[121  78 194  76 150 119 132 124 124] : k_667
[124 118 113 170  91 153 136  90 167] : k_267
[ 76 152 119 132 124 123 111 170  92] : k_177
shift +1: [ 76 150 119]	[ 77 151 120]
shift +1: [119 132]	[120 133]
shift +1: [119 132]	[120 133]
shift -1: [78]	[77]

[135 119 123 132 134  69 128 119 128] : k_350
[142 125 129 132 136 158 131 127 131] : k_633
[149  94 120 138 128 147 132 117 128] : k_990
shift -1: [129]	[128]
shift +1: [ 69 128 119]	[ 70 129 120]
shift +1: [142]	[143]
shift +1: [129 132 136]	[130 133 137]
shift +1: [158 131]	[159 132]

[ 82 131 146 133 120 104]  k_577
[ 96 124 133 109 103  94]  k_486
[123 119 115  78 131 151]  k_717
shift +1: [146 133]	[147 134]
shift +1: [109 103]	[110 104]
shift +1: [133]	[134]
shift +1: [96]	[97]
shift +1: [82]	[83]
shift +1: [ 96 124 133 109]	[ 97 125 134 110]

[145 123 128  96 120 117 149 104 133 146 141 137 153 143 122 118  99 140
 134 100 124 127  64 110  83 122 145 128  96 176 135 136 137 182 124 129
 102 139 134 123 135 100 144  76 155 179 155 143  78 133 108 106 149 126
 143 117 156 110  83 110 187] : k_200
[111 142 124 130 132 126 137 134 123 126 115 126 121 132 133 124 138 133
 137 118 133 128 130 158 119 127 146 121 151 116 100 130 107 135 132 127
 143  95 128 116 117 148 123 141 148 126 161 128 121 132 134 144 103 101
 138 129 114 136 115 128 132] : k_460
[145 123 128  96 120 117 149 104 133 146 141 137 153 143 122 118  99 140
 134 100 124 127  64 110  83 122 145 128  96 176 135 136 137 182 124 129
 102 139 134 123 135 100 144  76 155 179 155 143  78 133 108 106 149 135
 113 125 151 136 139 177 139] : k_43
[148 113  84 142 131 125 133 136 111  96 123  95 101 121 111 111 129 115
 127 135 164 116 158 139 158 128 131 137 143 109 143 100 135  97 108  80
 156 143 157 144 124 112  96 150 112 100 126 138 108  80 121 152 145 111
 124 120 120 126  99 115 126] : k_380
[126 154 128 140 101 107 125 132 129 123 123 129 122 113 117 130 139 149
 113 106 143 158 137 142 130 146 138 137 152 113  91 133 126 158 129 120
 133 106 125 133 103 157  97 134 158 126 178 106 126 145 146 167 115 120
 159 124  87 161 102 131 111] : k_395
shift +1: [115 128]	[116 129]
shift +1: [128]	[129]
shift -1: [143]	[142]
shift +1: [115]	[116]
shift +1: [135]	[136]

[128 112 133 119 120 118 131  88 117  94  98 143 130 143 123 185  89  91
 143 131 111 130 145 116  78 139 109 112 156 127 129 135 108 119 172 112
 140  90 130 139 146 129 156 163  96 108 113  87  97 111  98 133]  k_814
[133 101 144 107 131 125 128 118 115  80 109 158 132 138 125 181  91  97
 143 138 104 132 165 122  87 141 134 128 153 140 126 118  99 120 157 105
 140  90 146 148 145 139 160 171 107 110 122  92 119 100 110 138]  k_711
[128 109 141 112 133 128 127 130 120  95 120 150 132 133 126 159 107 111
 137 135 112 131 156 125 105 136 138 132 142 139 126 117 109 124 142 113
 135 105 143 142 138 137 148 156 118 118 127 108 128 109 120 135]  k_265
[142 115 130 122 120 117 132  88 117 100 101 138 131 141 123 180  93  94
 141 129 114 130 140 116  82 137 107 112 153 125 130 137 112 120 170 115
 138  93 128 136 145 128 152 158  97 110 113  91  96 114  99 131]  k_870
[140 104 140 111 125 121 130  99 115  83  99 154 131 143 123 190  85  90
 145 135 105 131 158 118  77 142 120 118 158 134 128 128 100 118 169 106
 142  85 139 145 147 135 162 172  98 106 116  84 104 103 101 136]  k_83
[142 108 136 115 122 119 131  92 115  88  97 148 130 143 123 189  86  90
 144 133 107 130 152 117  76 141 114 114 158 130 129 132 103 118 171 109
 141  87 134 142 147 132 159 168  96 106 114  85  99 106  99 135]  k_977
[136 101 143 108 128 123 129 109 114  79 103 157 131 141 124 187  87  92
 145 137 103 132 163 119  80 142 128 123 156 137 127 122  99 119 164 105
 142  86 143 147 147 138 162 173 102 107 119  87 112 100 105 138]  k_372
[143 112 133 119 120 118 131  88 117  94  98 143 130 143 123 185  89  91
 143 131 111 130 145 116  78 139 109 112 156 127 129 135 108 119 172 112
 140  90 130 139 146 129 156 163  96 108 113  87  97 111  98 133]  k_319
[130 103 144 107 133 127 127 125 116  84 114 157 132 136 125 173  97 102
 141 138 106 132 164 123  94 139 138 130 149 141 126 117 102 121 150 107
 139  95 146 147 142 140 156 167 112 113 125  98 125 102 115 138]  k_690
shift +1: [114  79 103]	[115  80 104]
shift +1: [127]	[128]
shift +1: [126]	[127]

[ 85 105 109 148 130] = k_546
[180 109 139 186 164] = k_141
[138  71 113 128 129] = k_256
[126 106 167 106  78] = k_970
[114 142  73 123 147] = k_840
[132 152  65 123  80] = k_558
[132 152  65 123 163] = k_949
[145 160 114  81 104] = k_359
[165 123 173 153 126] = k_208
[ 95 136 102 162 155] = k_933
[158 102 174 151 121] = k_509
shift +1: [142]	[143]
shift -1: [152]	[151]
shift +1: [136 102]	[137 103]
shift +1: [132]	[133]
shift -1: [132 152  65 123]	[131 151  64 122]
shift +1: [109]	[110]

[140 142  96 107 103 154 106 112 135 111 130 135 137 129 130 106 120 144
 132 139 132 120 153 166 165 110 114 120 167 102 112 119 167 154]  k_637
[147 142  96 107 103 154 106 112 135 111 130 135 137 129 130 106 120 144
 132 139 132 120 153 166 142 110 114 120 167 102 112 119 167 154]  k_988
[132 100 147 134 131 149 116 125 151 157 101 149  91 160 176 148 190 126
 156  92 167 191  70 158 134 104 163 146 140 136 135 111 154 140]  k_10
[115 102 161 130 133 130 114 143 142 149 109 146  99 133 167 169 155 118
 148 117 137 161 102 144 101 117 138 131 112 159 131 140 116 125]  k_445
shift -1: [103 154]	[102 153]
shift +1: [161 130]	[162 131]

